Each row below is a small network's average activation on inputs in which a field has the value named, seen along a few directions.
Related values have similar rows: they may be neighbours, one step apart, or belong to one group.
In the rows, zero is written as 500.
Strong random noise was added to every row along 10 fixed directions; ignore it. To show where, here is one row again and again, with new noise each time:
[414 511 481 884 346 437 579 391 379 447 481 507 503 607 428 343 433 549
 655 363 600 454 545 686 594 803]
[546 618 620 442 434 427 498 556 490 426 442 587 662 359 468 519 388 596
 543 565 481 558 594 536 412 451]
[537 392 303 272 612 647 540 499 567 725 381 460 251 657 728 383 742 208
 272 564 311 499 337 331 267 217]
[337 401 531 566 571 453 351 428 352 552 292 535 497 530 605 472 626 522
 512 547 345 401 488 572 342 489]
[799 630 546 587 448 319 560 590 449 385 433 571 615 208 427 537 202 748
 761 346 429 631 661 593 438 394]
[491 656 696 465 625 528 635 559 589 577 512 562 390 339 663 504 306 414
 391 467 440 581 242 522 476 472]
[562 256 427 678 346 270 482 547 421 679 188 502 512 305 588 360 679 430
 582 473 258 410 564 498 441 419]
[440 445 574 807 361 486 448 473 396 574 328 625 539 665 498 539 696 378
 639 632 543 530 507 644 426 607]
[502 410 601 456 385 486 528 670 587 530 366 357 506 348 456 602 652 469
 318 394 395 580 508 331 612 473]
[579 486  90 441 527 495 480 343 281 500 439 318 252 550 510 279 453 565
 468 197 466 421 564 545 538 544]
[ 98 440 629 512 619 680 673 413 738 340 693 401 588 839 543 258 502 590
 319 473 372 368 446 335 323 577]
[498 492 507 583 420 629 483 508 460 504 394 537 458 746 478 552 684 404
 472 546 551 573 551 492 383 484]


Field RERI:
nepur: [325 540 552 495 562 452 463 458 423 407 645 443 570 397 483 433 408 580
 519 459 522 469 471 577 643 669]
vud: [386 576 561 269 352 615 533 534 662 423 560 560 638 665 385 592 638 379
 308 712 685 480 618 337 528 466]
reg: [666 473 635 503 594 494 479 577 412 406 439 398 367 258 522 652 316 732
 449 214 438 543 506 466 584 448]
deno: [603 432 669 696 385 406 555 680 579 666 509 599 599 325 510 616 639 292
 620 737 515 641 342 580 624 556]
sosun: [826 749 416 490 304 423 743 449 537 668 520 774 425 371 557 279 196 273
 541 587 695 530 497 599 444 407]
luraf: [345 277 555 561 579 520 685 590 864 678 669 470 515 609 637 400 755 218
 405 651 368 460 263 281 498 378]
gor: [195 408 615 448 465 562 463 481 583 466 502 547 644 732 539 401 684 374
 404 721 440 340 559 400 328 491]
vek: [337 197 384 649 574 424 378 399 474 717 309 450 381 615 600 516 751 442
 491 479 313 307 414 443 472 477]
tolur: [395 542 322 310 524 659 329 409 299 644 471 372 305 667 504 618 681 318
 323 549 617 568 372 539 656 606]
bena: [563 205 432 812 367 354 522 506 414 481 276 450 405 429 520 328 516 588
 552 155 297 281 759 408 479 439]
kunot: [544 470 784 876 355 564 507 678 551 378 577 574 637 609 293 772 587 572
 675 564 681 643 585 544 579 657]
reku: [456 450 646 680 649 520 266 568 322 615 339 564 422 444 562 814 691 359
 614 559 531 564 327 663 616 534]
guge: [472 200 424 720 314 419 351 424 349 563 226 492 427 547 451 463 770 513
 461 437 524 304 679 436 591 640]
folav: [439 599 275 516 401 631 540 417 468 456 743 372 515 855 343 474 591 341
 523 519 752 596 457 579 737 759]
bofil: [769 680 679 397 313 542 664 759 655 556 631 546 426 168 381 707 355 339
 348 458 778 720 396 426 859 546]
nobi: [288 552 373 352 544 663 375 317 369 493 543 402 400 689 482 461 505 487
 324 503 598 369 538 561 553 667]
feda: [633 541 656 367 440 740 465 577 498 435 406 567 404 667 500 620 557 492
 233 521 675 533 648 345 374 330]
suleb: [353 607 471 421 447 503 521 406 577 445 763 472 725 544 447 400 435 529
 564 747 656 521 424 643 584 714]
bimu: [557 393 589 677 525 559 466 531 570 387 499 611 534 708 423 589 609 659
 603 495 540 470 684 405 330 408]
tegig: [440 452 339 331 613 485 578 471 778 507 731 416 557 615 485 470 629 403
 542 653 498 460 392 385 540 450]
Each value of RERI is a pair of two hidden parts, and every pair occurs once (4 first parts, 5 second parts).
- guge and tegig share the first part; guge and reg share the second. Which value has the first part of reg and the second part of tegig? => reku
- bimu and vud share the first part; bimu and deno share the second. Which value has the first part of deno and the second part of vud? => folav
- gor and kunot share the first part; gor and bena share the second. Which value has the first part of bena and the second part of kunot? => bofil
- feda and sosun share the first part; feda and suleb share the second. Which value has the first part of suleb and the second part of sosun? => tolur

Field PUP:
kap: [311 432 672 403 587 372 423 551 626 473 549 554 747 331 517 530 548 568
 497 715 348 396 457 441 476 450]
puvo: [369 503 553 453 402 531 509 492 397 518 465 488 457 477 550 334 524 453
 276 509 554 395 512 524 551 623]
defog: [490 471 738 554 519 557 405 656 556 659 332 521 390 415 533 885 688 277
 350 504 513 642 308 464 694 505]
nusep: [777 497 637 555 540 480 642 699 787 407 703 525 698 366 402 679 431 586
 766 578 424 732 456 439 464 344]
fod: [436 445 593 650 579 572 459 548 302 547 268 489 161 485 604 583 544 443
 327 194 470 392 491 482 526 517]
zozev: [278 368 733 727 488 386 366 509 395 440 296 542 653 463 494 521 598 592
 559 466 400 379 626 550 477 561]
rak: [512 505 540 402 419 569 401 588 574 544 495 397 441 480 402 796 700 418
 345 590 671 619 378 392 756 606]
dapap: [513 622 601 286 441 596 587 572 661 483 565 490 588 440 470 561 406 496
 362 595 501 623 494 391 467 426]
gibot: [384 620 349 208 580 474 433 381 508 433 607 359 609 482 458 514 379 647
 445 545 478 493 495 485 569 564]
rabon: [320 432 590 576 660 588 419 429 420 603 421 448 368 597 641 587 613 466
 460 487 382 514 278 564 437 559]
lun: [684 741 572 441 451 557 641 544 463 483 505 535 360 464 516 513 264 447
 393 323 636 600 550 502 534 447]
vasi: [517 494 769 709 463 363 515 621 430 575 368 625 441 202 566 490 461 463
 500 432 496 441 466 561 584 552]
les: [337 582 499 531 265 438 590 501 487 681 563 533 565 378 519 302 547 167
 379 702 686 471 350 607 762 761]
miroz: [435 551 250 281 504 441 484 343 545 613 584 474 525 537 549 381 481 394
 479 660 539 421 412 539 570 541]
litas: [540 304 498 422 342 386 379 605 514 585 318 539 580 329 483 521 707 455
 421 606 446 397 625 382 512 386]
suzu: [324 480 596 544 620 496 488 411 428 493 427 489 356 469 569 468 387 593
 334 356 512 358 405 529 524 643]
rop: [709 776 710 579 337 529 499 591 314 601 313 832 442 415 580 562 374 283
 520 670 712 641 509 715 383 469]
pafal: [408 362 488 463 507 494 403 478 438 485 453 519 575 540 555 393 674 485
 505 625 421 428 523 488 338 430]
The values of PUP form a ring.
- Going along PUP from vasi by way of its neighbour nusep, in what order are fod, zozev, rak, lun, suzu, rop met? => rop, lun, zozev, fod, suzu, rak
- Which values are neighbours of dapap? Give them in the order they are listed. => gibot, rabon
- Which values are neighbours of puvo? Give them in the order they are listed. => les, pafal
